Each row below holds a small network's activations on one input, seen along a few directions.
In each table, some parts of the input vary, and every possible input appears once, in random order.
A made-up example of a description, with smaller parts first: one of 3 separate values, together with either a single point or one of 9 places along a line or (one of 4 places along a line, together with one of 5 places around a ring).
Shared parts are said once, and a part with two or three values counts as separate values.
(in the rows, 128 means zero)

Other details of the inputs shift rows strongly along three fixed directions, in all tables alike. That doesn't count.

Table:
row 1: [158  91 109  79  34 129 131 140 103 158  71  98 132]
row 2: [119  93 150  67 187 138 101 198  87 102 195 157 164]
row 3: [160 100 115 131 102 116  94 157 156 148  95 145 115]
row 4: [ 96 173 137 127 128 147 192  47  96 158 149  77 114]
row 5: [146 137 135 246 175  94  92 137 224 137  80 179  59]
row 6: [ 91 148 131 121  95 140 195  72  88 151 134  60 111]
row 7: [103 150 129 116 123 159 181  78  96 149 144  82 120]
row 8: [ 99 177 145 138 107 158 219  55 105 131 143  85  91]
row 9: [ 85 167 143 155 126 135 195  61 109 143 143  78  94]
row 10: [146  69 100 113  45 116 108 163 122 162  55  93 122]
row 11: [139 152 139 232 162 107 118 119 214 129 107 170  58]
row 12: [160 125  98 130  72 115  97 143 145 114  70 124 154]
row 13: [135  70  88  82  21 113 114 165 103 104  66 102 172]
row 14: [158  78 117  96  98 100  75 174 124 159  88 131 145]
row 15: [146 146 104 158 125 124  93 131 166 109 113 143 146]
row 16: [132  80  88 116  64 112  95 166 138 105  90 127 161]
row 17: [122 104 159  62 163 137 127 194  83  89 193 160 156]
row 18: [149  91 118 140  90 110 102 170 155 137  93 136 106]
row 19: [131 135 132 137 152 135 125 116 132 144 131 133 118]
row 20: [ 99 105 135  71 194 119  90 177  86  69 201 164 209]
row 21: [151  62  92  76   5 126 122 161 103 164  66  76 134]
row 22: [ 70 171 114 138 129 160 195  45  98 104 155  80 143]
row 23: [106 178 130 130 112 168 200  40 114 155 149  83 103]
row 24: [156 146 147 197 160 107 112 131 194 128  98 181  81]
row 25: [115 124 162  70 214 133 111 161  85 112 215 157 169]
row 26: [143 120 100 126 101 103  80 144 134 123  91 115 167]
row 27: [136 126 157  80 173 141 127 159 100 106 183 164 150]
row 28: [100 173 132 124 133 168 193  47  98 154 151  82 113]
row 29: [120 151 134 103 216 144  90 152 112  79 199 163 192]
row 30: [165 170 151 222 191 105 105 110 216 133 103 202  70]
row 31: [123 127 159  92 211 143 114 170 116  98 216 178 148]
row 32: [138 155 147 220 188  94 103 112 197 144 107 170  80]
Each input here is: one of 4 places along a line, together with either one of 2 separate values or one of 6 places along a line.
Q: The inputs of row 22 and row 13 match in every part but the place on the line of 4. If row 7 is changed in the same way as row 22 into row 13, which row does it become?
A: row 27
Q: A walk changes only the place on the line of 4. It starts at row 9 and steps to row 5. List the rest of the walk in order.
A: row 11, row 17
Q: Change only the place on the line of 4 in row 31. List by row number the other rows that result.
A: row 10, row 24, row 32
Q: Change only the choice among 2 separate values in row 29. List by row number the other rows that result.
A: row 22
